Each row below holds a small network's activations on one input, seen along a few directions.
In each table, some parts of the input vary, and every possible input appears once, in random order.
A made-up example of a description, with smaller parts first: ring(8) and (point or line(11) or (values(3) and line(6))).
Shared parts are said once, and a part with two or three values counts as separate values.

Other details of the inputs shift rows strongly along two fixed directions, in all tables alike. That doesn't count.

Rows:
x1: [  7  -5 -15 -17 -39 -24   4  -8   0   2   2]
x2: [  1   5  -9   0 -13 -27   1 -18 -30  -2   7]
x3: [ -1 -18   0   0   2  -6  -9   4 -14 -12  11]
x4: [ 20  -4   1 -18 -14  -3   6   8  14 -11  11]
x5: [-21  12  15  -6   2  19  -4   5  46  -4   5]
x6: [-23  -7  -3  -4  -1   9   1   2   8  -8  -3]
x7: [-19   0  15   2  33  24 -25   5  15   7   3]
x8: [ 8  4 16  5 12  6  7 -3 13 -3  6]
x9: [ 23   4 -10  -7 -47 -11   3  15 -10   8   6]
x10: [-15  -3   3  28  25  19 -30   5  11   8  14]
x11: [-27   1   6  14  19   7  -5 -12  -7  -1  -4]
x12: [-27 -23  10  15  21   2 -24  -2 -15   6   6]
x13: [-22 -11   3   8  26  13 -30  -6 -13  15   3]
x14: [ 19   2 -23   8  -3  -6 -13   7 -20   0   1]
x15: [ -2  10  -7 -15  -4   3   4  -4   4 -10  11]
x16: [ 16  12  -7  11 -20  -4   0   2 -29  13  -2]
x17: [ -1  -6  14   0   4   3 -11   3  14  -3  19]
x18: [ -7  -9  -2  17   9 -18 -16 -21 -39  19  -6]
x19: [  6  -9  -5  -5 -13 -31 -26  -4 -28   7   7]
x20: [-26  -2   3   9  34  16 -10  19  -4  23  11]
x21: [  4   2 -23  23  18  -6 -28  -4 -43   9   1]
x22: [ 33  -7   2  -6 -22 -20  28   0   4 -17  -5]
x23: [23  7 -7 20 -1  3  5  1  7  0 -4]
x24: [  4 -12  18   9   3   9  22   2  24  -5 -17]
x25: [-33   2   4   8  28  19  -9  -6  -3  -2  -6]
x26: [ 25   6 -17 -12 -41  -4   5  18 -13   5   3]
x27: [  6  -7   5   0  13   6   5   3   2 -12  -3]
x28: [-10   1   0 -10  -2  11   8   5  25 -19   9]
x29: [  6  -2 -21  -4  -2 -25  -1  15 -43  18   2]
x30: [ -6 -15  24   3   9  20   4  13  39 -14  11]
x31: [-7 14 -1 -9  9  8  2 -6  5 -8  8]
x32: [ 12  13  -7  -2 -15  18   2  17  -5  10  -1]
x33: [ -6   6  -1  17  21  -7   2   7 -25  24   2]
x34: [  4  14   8  -4  -9  -4  13  -4  22  -2 -13]
x35: [  7  -3   7  -3   9  17   5  -2  17   6 -10]
x36: [ 9  2  4 -4 10  3  0 -1 -3 -3  5]
x37: [-6  5 10 15 19  5 15 12  3 22 -4]
x38: [-13  -3  13  17  31  15 -12 -14   1  16  -3]
x39: [  2   3 -17 -12 -13 -14  -1 -14 -20   4  -7]
x40: [  7   4   0  -5  11  -6 -12  -3 -15   5  -9]
x41: [ -9   4 -13 -12 -10 -11  -9  -8 -15  -8  18]
x42: [ 12  14   4 -12 -14   0  22  -6  21 -12   3]
x43: [ 11   5  -5 -15 -14  -2  22   3  13 -23  -3]
x44: [-31   4   4   6  28  19 -13  -5  -1  -9  10]
x45: [  6   7   1  -7 -15   1  17 -12  18   2  -9]
x46: [  8   1 -11 -17 -34 -26   4  -7  -5  -9  17]
x47: [-33   1  13  20  24  15  -3  -9   5   1  -8]
x48: [-22   1  -2  -5   4  16  -8  -5  15   4   2]
x49: [-10   5   6   5  -1   5   8 -13  11   6  -9]
x50: [ 14  -5 -26   8 -11 -18 -23   4 -32   1   7]
x51: [-10   0   8   3  28  15 -17  -1  -5   1  13]
x52: [  3   0  -4   2 -14 -21  13 -11 -10 -14  -2]
x53: [  3 -12 -11 -15 -37 -22  13  -1   2 -11  -2]
x54: [  3   3   3   7  12 -16 -16 -13 -25  12  -4]
x55: [  8 -15  -8  -3  -1 -13  -5   1 -24 -12   4]
x56: [ -5  -7  -9   1  -3 -23  -4  16 -22  21  13]
x57: [-22  16   8   6  21   5 -13 -14  -3   5  -2]
x58: [ 25 -16 -13 -11 -21 -22  18   0 -15  -8 -17]
x59: [ 22  -5   6 -17 -11  17  21   7  41  -1 -12]
x60: [ -9 -18  12  -2  11  22   4  12  25  -6  -6]
x61: [-26  -7 -14   3   9  -8 -17 -11 -36  -1  -1]
x62: [  5  15 -11 -17  -9 -14  -3  -6 -10  -4  -9]
x63: [ 21  14  -9 -31 -30 -10  16   5  22 -14 -12]
x64: [-13  -5   1  -3 -11  -6   1   1  10 -16  14]
x65: [ 14 -11  12 -12 -16   9  13   6  42   3  -2]
x66: [10  1 18  5  6  5 14 -1 20 -3  1]
x67: [  6 -16  -7   9  -5 -29  -1 -12 -38   1 -10]
x68: [-10   6   8   5   7   5  11  -7  12 -15   3]
x69: [ 22  13 -11  -4 -22   9   9  14 -13   7  -6]
x70: [ 22   5  10 -19  -5  12  12  13  39  -6 -11]
x71: [ -6  -1   3  17  14 -24 -23 -16 -39  15  -6]
x72: [ -2   3 -13 -13 -12  -2   1  -7   0   2  -5]
x73: [ 2 14 16 17  0 32 15 10 23 12 -5]
x74: [ -1 -16   4  -3   7   8   3   6   4  -5 -10]
x75: [14  7  1 27  6  8  4  0 11  4 -7]
x76: [  2  -8  18  14  12   3  12   1  12 -10  -3]
x77: [ 0  8  4  1 20 18 18 24 14 14 -4]
x78: [  4  12   0 -25 -19   5   9   8  37 -12  -4]
Each input here is: line(6) and (values(3) or (values(2) and ring(5))).
Changing only the line(6) part turns x50 into x14. The same change can be made to x26. Which row results?
> x32
Changing only the line(6) part turns x72 into x49. The same change can be made to x44. Which row results?
> x52
Change only the values(3) part in x77. List by row number the other rows that result.
> x21, x69
Change only the values(3) part in x10. List by row number the other rows that result.
> x9, x56
List by row number the other rows that have the line(6) part in common with x23.
> x8, x11, x16, x22, x33, x38, x42, x45, x54, x57, x67, x68
Start at x5 and move only the line(6) part, one step at a time. The first step leads to x78. Which rows follow, in order?
> x63, x62, x57, x34

Rows:
x79: [ 8 -4 -1  3  1 -3 10  5 -4  1 -6]
x80: [ -3  -2   1  -4  -7  -6   3 -10   2  -8   1]
x81: [ 7 -2 -2  4 -6 -2  2  6  0  6 -1]
x82: [10  2 -1  2 -2  3  3  0  3  2 -7]
x83: [ 9  2 -1  5  1 -3 10  1 -5  0 -7]
x84: [ 9  3 -2  6 -6 -2  3  2  1  5 -2]
x85: [-12  12  25  11  29  43   6  11  45   5   0]
x86: [-27   3  -4  10  18   4 -26  -9 -27   6   8]
x87: [ 9 -3  0  0 -2  3  2  4  4  3 -6]
x88: [ 3 -3 -4 -7 -4 -2 -1  3  1 -6  6]
x89: [-3  4 -4 -8 -5 -6  3 -4  2 -2 -2]
x90: [10  4  0  1 -3 -2  3  0 -2  4 -3]
x91: [-2 -1 -4 -7 -9  0  0  3 -1 -3  2]
x92: [-23   1  -4  11  24   2 -28 -10 -26   3  13]
x93: [-4 -7  1 -6 -7 -6  3 -6  2 -6  1]
x94: [-1 -6  1 -6 -6 -7 -2 -2  3 -9  3]
x95: [-4 -1 -3 -9 -5 -6  3  0  1 -1 -1]
x96: [  0  -1   1  -4  -6  -7  -2  -5   3 -11   2]
x97: [ 8 -1  1 -1 -2  0  3  4  1  5 -2]
x98: [ 7  0  0  0 -4 -2  4  6 -3  6  0]
Changing only one part turns x88 into x92. The same change can be made to x94. Which row results?
> x96
What is each input in this table made of?
> values(2) and (point or line(4) or ring(5))
Start at x84 and move only the line(4) part, one step at a time. The first step leads to x85. Which rows follow, in order?
> x90, x82
Change only the values(2) part in x89. List by row number the other rows that result.
> x95

Rows:
x99: [-3  1  2 11 21 13 -6  4 -6 14 -8]
x100: [-12  -2   5   7  12  10 -15   2   0   4   5]
x101: [  2  -1   1  -6 -12  -1   9   1   8  -1  -4]
x102: [-14   7   4   3  16   9 -10  -3  -2   2   5]
x103: [-18   6   1   5  15   8  -7  -4  -1   2   2]
x104: [ 4 -5  2 -3 -6 -4 12 -1  5 -6 -5]
x105: [  2   1  -2  -9 -10  -1  12   3   5  -4  -3]
x106: [  5  -6 -24   3 -16 -36 -24 -15 -60   6   6]
x107: [17  6  2  8 -6  0 13  8  3  8 -3]
x108: [  3   3  -1  -4 -10  -3   6  -2   9  -1  -4]
x109: [-13   0   2   5  14  11 -12   5  -2   1   6]
x110: [-12   4   0   6  15  13 -11  -1  -2   0   6]
x111: [  6  -2  -4 -10  -9  -4   9   8   6  -2   2]
x112: [  7   5   1  -6 -10  -2   3  -2   8  -1  -1]
x113: [-13  -7   7   7  18   5  -7  -1  -1   3   4]
x114: [10 -6  2 -3 -7 -5  5  3  5 -7 -1]
x115: [11 -2 -1 -1 -6 -3  4 -2  4 -7 -1]
x116: [ 5  0  1 -2 -5 -6  9 -4  7 -7 -6]
x117: [ 9  2  3 -4 -4 -5  6 -3  6 -6 -2]
x118: [  5  -4  -1  -7 -10  -3   6   5   9   1   0]
What is each input in this table made of?
> values(2) or (values(3) and ring(6))
List by row number the other inputs of the same sort as x107.
> x99
Change only the ring(6) part in x112. List by row number the other rows that result.
> x100, x101, x106, x108, x118

Rows:
x119: [ 5  1  4  2  5  0 11  1  1 -4 -7]
x120: [ 2  0  5  5 -1 -2  6 -7  3  3 -6]
x121: [ 4 -9  2  5  2 -1  6  2  7 -1 -5]
x122: [-35   6   1  25  46  15 -38  -3 -40  18  10]
x123: [ 5 -6  4  0  5  0  8 -1  1  0 -2]
x124: [  9  -7 -29 -21 -31 -48 -15 -17 -48  -6   0]
x125: [-11  -3   3 -11  -6   9   2  -2  16 -11   1]
x126: [  4  -2   4  -2  -3  -1  -7  -5   8 -15  10]
x127: [ 6  2  2  2 -4  4 -2 10  3  9  0]
x128: [ 5 -3 -3  2 -1  6  0 12  7  4  1]
x129: [ 7  0  0 -4  2  7  3 10  3  5  3]
x130: [ 8  3 -2  4 -2 -6  9 -6 -2 -3 -9]
x131: [-14   0   3  -8  -5   8   5   1  15 -10   6]
x132: [ 6  7 -1  2 -6  7  0  1  4 11  1]
x133: [ 8 11 -6  3 -1  7  2  4  2  5 -2]
x134: [-12   4   3  -9  -1  -2   5  -1  16  -7   7]
x135: [ 3 -4  9  4  0 -3  5  0  4  2 -7]
What is each input in this table made of?
> point or line(4) or (values(2) and ring(6))
List by row number the other inputs of the same sort as x134.
> x124, x125, x131

Rows:
x136: [ -8 -12 -16   4 -13 -26 -24  -9 -45   5   4]
x137: [ 40 -12 -21  13 -16 -34  -6  18 -58  23   4]
x138: [ 28  -7  -8 -16 -25 -17  14  -6   0 -10  -4]
x139: [ 20  21   0  15   6  18  11   6   3  25 -21]
x140: [-2 -1 12  1  5 27  3  3 39 -8  3]
x141: [-22   3  16  14  34  14 -21 -10   0   3   4]
x142: [-37   1   3   6  30  24 -28   5  -7   6   9]
x143: [  0   1 -24 -14 -17 -25  -9   0 -34   5   7]
x144: [ 11  -1   7  -8  -7   4  34   7  37  -6 -12]
x145: [ 2 -3 16 -9 -1 18 16  8 36 -6 -9]
x146: [  7   4 -21  -9 -16 -27 -16  -4 -34  -5   7]
x147: [-28   6   9  15  18  15 -16  -6   0   5  13]
x148: [ 33  -8   2 -13 -24  -6  34   2  31 -20 -13]
x149: [  1   1  -7 -10  -2   7  -6   3   3  -8   6]
x150: [ 10   3   4 -12 -18   8  22  10  43  -2  -2]
x151: [ 1  3  1  1 -4 -5 -8 -3  8 -3  5]
x152: [  6  -1 -12  -5 -19 -33  -3 -15 -44   1   4]
x153: [ 4 -1  5  6  6 -6  6 -5  6 -8 -6]
x154: [-31   0  13  10  34  16 -14  -6  -1  14   4]
x155: [ 21  12  -6 -25 -34   2  27  15  28 -15   1]
x156: [-28  -9  13  18  33  14 -11  -5  -4   2  -4]
x157: [-27   2  14  20  31  14  -4  -9  -4   1   2]
What is each input in this table made of?
> values(2) or (line(4) and ring(5))
Which of the alternatives is x155?
> line(4) and ring(5)
